A small network was shown many inputs. Here are its activations along a few directions, one row for each input.
In each table, some parts of the input vary, and every possible input appears once, in random order.
Descriptions start from the smaller parts, as in this example, which fits no table here: one of 4 places along a line, together with either a single point or one of 11 places along a line or (one of 2 separate values, together with one of 8 places around a ring).
Shared parts are said once, and a part with two or three values counts as separate values.

Other details of the inputs shift rows strongly along two fixed directions, in all tables alike. That doesn't count.

Table:
r1: [ 47 -65  36  20  23  25  23  28 -14  18  -6   7   3  -6  49  12]
r2: [-13   2 -23 -15   1  44  12  27  25  71   1  28 -76  15  22  27]
r3: [ -9 -40  22  32 -11 -14  -7 -10 -31 -76  56 -14  55 -34   1  -7]
r4: [  9 -40  20   2  -2  -8   2  -8 -28 -72  23   0  69 -21  -4  -9]
r5: [ 42 -62  30  21  36  22  10  11 -28  36  -7   8  19 -23  54   2]
r6: [  6 -17  47  16  10 -40  -5  -3 -41 -62  -4 -21  80 -18 -12 -24]
r7: [ 15  20   3 -18  26  -2  20  19   6  94 -55  31 -49  30   7  -6]
r8: [-26  51 -23 -19 -24 -36  -3  -7  13 -12  10  -7  -5  -1 -42 -21]
r9: [ 25 -21  27  26  -5 -27  -4 -26 -11 -74  17 -49  52 -11  15 -24]
r10: [ -2  -6 -30  -9   3  35  13   7  48  50  -1  19 -75  22  29  29]
r11: [-18 -16  47  47   4 -24 -25   7 -43 -70  29 -49  70 -21 -18 -12]
r12: [-17  12 -40 -29 -40   2   2 -24  34 -31  32  14 -16  -6 -20  -3]
r13: [ 49 -39  73  28  38   6  17  40 -48  37 -29 -17  13  -6  43   5]
r14: [ -5 -35   7  30  -1 -10 -22 -33 -26 -60  54 -15  63 -51   9 -20]
r15: [-45  27 -38  -4 -17 -29   1 -25  16 -15  31  43  -2  -8 -37 -14]
r16: [-18  37 -18   5  17  -1  -1  29  18  98 -31  16 -72  30  -2   4]
r17: [ 31  22  -9 -15  -3  23  15  23  29  76 -17 -13 -86  20  30   8]
r18: [ 29 -61  44  38  22  22  30  27 -35  25  14   2   1 -14  63   8]
r19: [ 24  28   3 -28   2  28   0  28  17  67 -45   5 -55  34   9  19]
r20: [ -2 -15  47  36  -3 -39 -13   2 -46 -64  35 -49  64 -29 -12 -18]
r21: [-61  26 -36  -3  -6 -16  -7 -21  16 -17  26  36  -1  -1 -44  -6]
r22: [-35  10 -37 -25 -32  13  -9 -18  36 -33  26   9 -11   0 -23   3]
r23: [ 39 -43  55  52  32  18  -6  38 -27  13 -25 -45  -2  -5  45  24]
r24: [ 19 -51  44  48  38  10  11  39 -34  29  -7  15  16   1  40  32]
r25: [ 26 -33  58  53  46 -14  -8  33 -41  51 -37  -8  12  13  30  14]
r26: [-16  46 -21 -31 -21  -2 -20  -8  11 -31 -13 -15  -5  10 -43   0]
r27: [-28  47 -23 -26 -28  -2 -22  -8  19 -26   6 -19 -10   9 -38 -15]
r28: [ -6  46 -15 -43 -35 -12   3 -23   6 -25   0 -15   1   7 -23 -29]
r29: [-18 -13  31  51  22 -45 -30  -4 -43 -57  -1 -27  69 -15 -30  -9]
r30: [ -2 -54  46  59  35  25  11  42 -37  24  23  -2   1 -17  43  26]
r31: [-27  19 -34 -29  -5 -22  10 -25  13 -18  -2  53  20   4 -41 -18]
r32: [-23 -39  12  38   7  -2 -31 -29 -28 -65  47 -20  69 -47   6 -13]
r33: [ 11  32 -14 -53 -30  -4  -3 -24  23 -35 -17  -5   5  11 -29 -23]
r34: [-27  46 -21 -18 -14 -42   3 -27   1   0  -8   9   9  11 -35 -35]
r35: [-39  27 -38 -13 -24 -17  11 -12  17 -20  32  32  -5 -11 -33  -7]
r36: [ 18  -9 -23 -16   2  28   9   4  39  39 -18  23 -48  33  23  32]
r37: [  2  34 -25 -17   8  30 -11   5  26  88 -24 -10 -65   6  16   0]
r38: [ 25  26 -10 -27   8  27 -10   2  17  79 -45  -1 -43  15  10   8]
r39: [ 22 -25  33  27   1 -21 -27 -18  -7 -78  -1 -44  59   0  -4  -2]
r40: [-50  27 -42 -12  -7 -17 -11 -20  14 -20   5  39   4   4 -51   1]
r41: [  0  35 -14 -38 -32  -2 -20 -20  26 -35 -19 -13   6  18 -35  -3]
r42: [  5 -40  13  18 -16  -5   9 -20 -13 -72  38 -13  56 -23   8 -15]
r43: [ 30  23 -20 -15   3  12  14   8  41  61 -15 -12 -86  27  32  10]
r44: [ 18   1 -16 -33   7  29  34  29  12  71 -24  49 -49  16  15  17]
r45: [  3 -39  16  14 -11  -4 -16 -15 -11 -77  21 -11  66  -9  -6   8]
r46: [-13  50 -14 -38 -31 -18   8 -18   0 -16  -1  -8   7   5 -32 -27]
r47: [ 12 -49  40  53  43  -2   4  25 -35  33  -9  25  17   3  34  24]
r48: [  6   5 -16 -17   0  31  43  22   7  80  -6  41 -60  13  28  12]
r49: [ 30 -54  27  32  30  25 -10   9 -26  27  -5   1  24 -17  48  19]
r50: [ -5   9 -45 -27 -30   1  16 -39  39 -39  21  13  -5   7 -11 -11]
r51: [ -7 -16  44  35   9 -23 -25   8 -45 -69   7 -43  69 -20 -24   0]
r52: [-31  51 -25 -20 -12 -20 -15  -1  12 -20 -19  -2   1   7 -54  -2]
r53: [ -3  11 -23 -13  -5  27  29  27  17  80   7  38 -74   5  19  22]
r54: [ 32 -44  49  62  35   8  -6  25  -7   6  -3 -48 -12   3  57  13]
r55: [ 28 -57  43  37  40   7  29  39 -34  30  -9  23  15 -11  44  12]
r56: [ 40 -43  43  53  37   8  -6  24 -12   4 -23 -44  -6   4  47  26]
r57: [-11   8 -45 -20 -28  -5   5 -33  42 -39  32   8 -18  -1 -14   1]
r58: [-13  47 -36 -31 -14  -1 -31 -33  14 -11 -15 -18   3  -7 -38 -10]
r59: [ 14  29   1 -10   9   5  33  30   2  97 -39  10 -65  24  26  -6]
r60: [-19  21 -32 -43 -29   7  -9 -16  20 -32   6  25  12  13 -31  11]
r61: [-23  25 -31 -38 -23   0  -4 -12  11 -26   7  30  16  13 -37  13]
r62: [ 33 -16 -23 -25   7  29  29   8  35  47 -22  30 -53  26  29  16]
r63: [-40  27 -38 -15 -14 -23  17 -33  11 -11  19  47   8   2 -32 -24]
r64: [ 16  29 -22 -45 -20 -10  -2 -31  35 -38 -18  -7  -2  20 -21 -20]
r65: [-11  45  -8 -39 -23 -10 -17  -8   5 -19 -19  -1  12  17 -45   0]
r66: [ 44 -32  48  33  31  10   9   6 -37  56 -12 -39  10 -20  63 -11]
r67: [-40  50 -23 -10 -16 -21 -15   0  13 -17   0  -8  -3   7 -46 -15]
r68: [  4  -7 -26 -17  -4  37   6  19  30  50 -16  21 -60  18  17  34]
r69: [ 23  31 -17 -22   7  19   1   0  21  96 -14 -10 -69  -1  24  -5]
r70: [  2  39 -21 -39 -38  -6   5 -28  22 -30  -2 -20  -3   8 -17 -26]
r71: [-33  26 -37 -22 -23 -12  24 -19   9 -21  20  37   7  -2 -26 -18]
r72: [  5 -52  38  58  43  12   9  45 -36  26  -2   7   5 -13  33  31]
r73: [-19  49 -16 -33 -20 -22 -15  -8  13 -16 -24   6  11  19 -47  -4]
r74: [-19   3 -46 -22 -20   1  -9 -28  38 -47   9   6  -3  10 -26  15]
r75: [-10  47 -19 -34 -32 -16 -10 -15  13 -23  16 -20 -14   2 -32 -20]
r76: [  9 -52  38  46  34  21   7  42 -37  21   3   1   6 -13  32  35]
r77: [  0   2 -37 -20   8  39  -6   3  20  70 -19  27 -54   0  18  22]
r78: [ -7 -57  48  72  44  14  13  45 -38  27  20   4   0 -16  45  23]
r79: [-15  22 -49 -38 -23   8   4 -46  20  -9  21  21  11 -17 -12 -29]
r80: [-13 -41  19  28   2  -4 -17  -1 -31 -77  30 -16  62 -23 -11  10]
r81: [ -4 -26  40  44  -4 -15 -28  -4 -20 -83  23 -61  59 -20  -2 -13]
r82: [ 54 -40  70  22  32  12  11  34 -42  26 -26 -21   6  -2  49   1]
r83: [-31  47 -23  -8 -14 -49 -12 -17   9  -2   7   4  -3   2 -43 -26]
r84: [  6  37 -21 -55 -15  -8 -14 -42  11 -11 -15  -6  21  -5 -29 -31]
Description of these inputs: one of 2 separate values, together with one of 6 places around a ring, together with either a single point or one of 6 places along a line.
Q: Changing only the choice among 2 separate values turns r14 into r69. The same change can be made to r63. Which row results?
A: r34
Q: Changing only the choice among 2 separate values turns r59 into r71. The same change can be made to r58. Which row results?
A: r77
Q: Changing only the choice among 2 separate values turns r26 into r80. The same change can be made to r6. Which row results?
A: r55
Q: Change only the place on the line of 6 in r7. List by row number the other rows that result.
A: r6, r13, r33, r64, r82
Q: List by row number the other rows that have the choice among 2 separate values and the place on the ring of 6 in common with r69.
A: r8, r17, r20, r43, r75, r83
Q: Change only the choice among 2 separate values in r74. List by row number the other rows that result.
A: r56
Q: Change only the choice among 2 separate values in r32. List by row number the other rows that result.
A: r37
Q: List by row number the other rows that have the choice among 2 separate values and the place on the ring of 6 in common with r78.
A: r2, r10, r21, r22, r30, r32

Table:
r85: [-15  53 -73 -80 -38  16   7 -25  59  11 -18  40 -46  28 -37  -1]
r86: [ 59   7  25  -8  21  27  12  30   9  97 -54 -26 -69  27  54   6]
r87: [ 11 -24  26  34  21   9  -6  25 -13  19  -7 -17  -8  -2  24  18]
r88: [ 27 -39  19  20   9  24  11  10  -4  15   8 -13 -12  -7  46  10]
r89: [-13  33 -38 -34  -5  13  19  14  31  62 -22  47 -61  28 -10  14]
r90: [-50  78 -73 -67 -59 -26 -24 -60  44 -74  23  -1  15   0 -82 -32]
r91: [-21  -9  20  17  -4 -39 -10 -23 -39 -76  28  -5  87 -28 -31 -28]
r92: [ -5   3   1 -10 -10 -20  -1 -20 -15 -41  12   3  47 -13 -21 -18]
r93: [ 35  19  30   7  27  10  14  43  -4 109 -51 -14 -69  25  37   6]
r94: [ 19 -23   0  11  28  38  23  37   9  96 -22  34 -66  17  47  34]
r95: [ 22 -58  43  40  25   0   2  10 -34 -26   6  -6  45 -14  29  11]
r96: [ 20 -36  18  24  14  19  11  11  -8  18  10  -7 -10 -10  41   9]
r97: [-46  47 -60 -43 -30 -13  -1 -36  30 -20  19  36  -2   0 -50 -18]
r98: [ 39 -25   1  -2  17  44  29  26  17  91 -18  17 -72  13  61  22]
r99: [-26  61 -83 -79 -42  11  11 -35  62  14   2  43 -51  19 -38  -8]
r100: [ 37 -20   5  -3  24  35  30  28   8  97 -25  26 -64  13  55  19]
r101: [  5 -57  46  60  21 -16   3   4 -44 -42  32 -16  56 -29  24  -5]
r102: [ 22 -54  34  35  14  17   0  13 -16 -19  10 -19  18 -11  38  17]
r103: [ 10 -15   6  19  26  33  23  48   7  93 -19  24 -74  19  44  33]
r104: [  3 -31  43  53  21 -11  -8  25 -31 -17   8 -28  23 -10  13   9]
r105: [ -3  82 -47 -75 -30  -1 -13 -19  46  21 -46  -1 -47  38 -47  -9]
r106: [ 37  14  25   2  30  20   5  41  -1 105 -62 -11 -65  30  34  18]
r107: [-27  -3  -5   6   1 -18  -7  -9 -13 -30  12  21  38  -8 -28  -6]
r108: [-17 -12  24  19  -4 -34  -8  -9 -33 -78  18  -6  76 -14 -30 -12]
r109: [ 11 -32  15  28  16  15  11  13 -12  24  11  -2  -9 -13  36   8]
r110: [  4 -13   2  19  32  34  18  44   4 102 -19  32 -70  13  39  32]
r111: [ 15 -34  82  65  37 -32 -24  20 -66 -27  -9 -52  70 -16  11  -9]
r112: [-40  58 -55 -42 -38 -14  -4 -28  36 -25  16  11 -20   7 -50 -15]
r113: [ 17 -34  47  36  22 -11  12  19 -41   0   4  -6  31 -12  24  -5]
r114: [ -3  67 -29 -56 -31 -20 -18 -33  26 -25 -21 -22   0  13 -46 -29]
r115: [-38  42 -59 -44 -34   1  -8 -27  37 -28  10  25  -9   7 -47  -3]
r116: [-29  -2  13  28  -7 -38 -25 -24 -28 -82  37 -31  72 -31 -32 -26]
r117: [ 29 -67  64  61  20  -3 -18  10 -37 -62  17 -55  60 -24  33   7]
r118: [ 13 -35  14  26  18  13  15  11 -14  27   9   9  -4 -10  37   6]
r119: [ -9 -25  16  23  -8 -18 -22 -19 -16 -92  31 -28  65 -22 -16  -3]
r120: [ 48 -16  13 -12  19  38  30  31   7  93 -34  13 -62  18  56  14]
r121: [ 48 -52  84  55  28 -15 -21  11 -49 -50 -13 -72  67 -12  33  -4]
r122: [  2 -24  13  17 -15 -14 -16 -28 -12 -86  36 -38  58 -23  -4 -14]
r123: [  4 -19  17  18 -16 -19 -21 -29 -13 -93  33 -49  65 -23  -8 -19]
r124: [ 14 -48  40  51  20  -2  -3   8 -34 -19  22 -29  33 -26  30   1]
r125: [ 21 -15  64  45  28 -23 -12  27 -43  -2 -22 -44  30   1  11   0]
r126: [-30  38 -57 -49 -36   4  -7 -30  42 -34  10  21 -11   9 -42  -1]
r127: [-10  36 -40 -38  -9  11  23   6  31  66 -15  44 -64  21  -4   3]
r128: [-43  91 -99 -96 -67  -4  -9 -56  73 -32  12  22 -37  18 -72 -20]
r129: [ 34 -57  41  33  18   4   7   2 -28 -20  10 -16  36 -18  40   0]
r130: [-24 -12  23  21   0 -35 -14 -12 -39 -74  20   0  85 -20 -34 -16]
r131: [-43  54 -59 -44 -37 -11   1 -30  37 -26  19  21 -18   5 -48 -14]
r132: [ -7  28 -45 -41  -6  21  15   6  35  61 -24  49 -57  24  -8  15]
r133: [ 24 -58  33  35  16  11   2   9 -19 -22  11 -10  28 -12  35  13]
r134: [  7 -29  27  41  34  16   4  39 -18  59  -8   5 -29   0  33  25]
r135: [ -6 -47  33  52  27  -5   0  15 -36  -9  17   7  38 -17  17   9]
r136: [-26 -11  14  28  -7 -28 -18 -10 -19 -81  32 -19  56 -18 -28  -5]
r137: [ 36 -39  25  25  20  32   6  30  -1  43 -11 -12 -34   7  52  28]
r138: [ -1  18 -42 -36  -7  29  16   4  40  54 -15  40 -62  24   5  19]
r139: [-26 -17   6  23  -6 -26  -9 -14 -18 -74  32   1  60 -16 -24  -6]
r140: [-17  39 -41 -27  -5  18  10   7  31  74 -11  28 -74  16  -3   4]
r141: [ 20   1  11  17  23  23  20  42   6 100 -22   0 -80  16  44  17]
r142: [-25  53 -56 -74 -51 -14  -9 -47  37 -74   2  15  25  12 -68 -22]
r143: [-25 -15  10  20  -2 -35 -11 -28 -31 -74  35   1  80 -29 -27 -24]
r144: [-40  72 -69 -68 -60 -22 -22 -60  47 -80  22  -6  14   2 -75 -30]
r145: [-32 -11   2  23  -7 -27 -15 -27 -23 -76  44  -9  67 -31 -25 -21]
r146: [ 42  -8  47  24  31   2   0  29 -24  63 -37 -33 -17   4  40  -2]
r147: [-34  65 -64 -81 -56 -26  -8 -59  35 -77  14  18  32   2 -77 -35]
r148: [ 20 -36  23  24  23   8  14  12 -22  27   0   9   6 -10  34   4]
r149: [ 29  -3  50  31  36  -4   0  34 -31  73 -35 -25 -18   3  34  -3]
r150: [  -9   54  -64  -56  -11   41   13   16   62  108  -35   44 -120   41
   -2   27]
r151: [-20  66 -67 -84 -38   7   6 -22  49  11 -23  42 -36  30 -49  -4]
r152: [ -8   2  -1   2 -13 -10 -20 -14   4 -57  12 -22  28  -7 -20  -1]
r153: [ -5 -14  23  37  25   2  -6  29 -19  30  -6  -7 -10  -3  14  13]
r154: [ -8  -3   5  -4  -4 -15  -5  -9 -16 -42   3   7  48  -7 -25  -6]
Q: What do these inputs look like to the network?
A: one of 2 separate values, together with one of 5 places along a line, together with either a single point or one of 6 places along a line
Q: Changing only the place on the line of 5 turns r86 into r114. The same change can be made to r98. Which row results?
A: r99
Q: Changing only the place on the line of 5 turns r136 into r134. The same change can be made to r112. Which row results?
A: r140
Q: List by row number the other rows that have the place on the line of 5 and the choice among 2 separate values in common with r148.
A: r90, r92, r109, r118, r124, r146
Q: Start at r145 and move only the place on the line of 5, one step at a time. The first step leads to r131. Which rows follow, in order?
A: r109, r96, r88
Q: Start at r154 and move only the place on the line of 6, one step at a time. The first step leads to r132. Which rows follow, in order?
A: r94, r115, r150, r87
Q: List by row number the other rows that have the place on the line of 5 and the choice among 2 separate values in common with r142.
A: r85, r102, r117, r121, r133, r137
Q: Change only the place on the line of 6 in r110. List by row number the other rows that result.
A: r107, r130, r134, r135, r153
Q: Change only the choice among 2 separate values in r111. List by row number the other rows that result.
A: r149

Table:
r155: [-23  12  -4 -20   2 -19  12 -24  -8   3  -6  26  28 -11 -22  -7]
r156: [ 28 -28  -6   2  14  45  19  24  -1  39  -5  40 -35  23  33  15]
r157: [-24  14 -13  18  16  -2  -4  12  -9  32   4  11 -19  -7  -8  -3]
r158: [ 46  27  14 -14   1   5 -21  19  -4   9 -53 -21  -5  35  -4 -14]
r159: [  2 -11 -15  27   7  39  11  32   8  34   8  17 -56  12  27  24]
r160: [-25  -1 -23  21  11   3  -3  18   8  13  17  27 -27   6  -3  24]
r161: [ -6  19  13 -23   7 -21  25   4  -9  45 -24  22  -3   2 -14 -13]
r162: [ 31  34  11  14  14  11 -30  33   0  43 -41 -43 -43  38   9   4]
r163: [-39 -52  35   9   1 -40  12 -27 -11 -58  10  10  74 -39  -8  26]
r164: [ 34 -13 -13  19   8  45  -7  24  10  32  18  -6 -46  11  33   9]
r165: [ 52 -76  65  35  19  -1  15  -3 -29 -21   5 -41  51 -31  67  -7]
r166: [-41  -9  55  35   5 -53  -6  -4 -42 -41  22 -36  66 -38 -24 -13]
r167: [-20  90 -98 -76 -64   4 -15 -52  68 -25  23   2 -50  26 -51 -34]
r168: [ -15   -5  -20  -49  -41  -18   -9  -57   19 -105   23   -9   65  -28
  -36  -11]
Q: Changing only one part turns r165 into r167. The same change can be made to r156. Which row results?
A: r159
Q: What do these inputs look like to the network?
A: one of 2 separate values, together with either a single point or one of 6 places along a line
Q: Change only the choice among 2 separate values in r164. List by row number the other rows that result.
A: r168
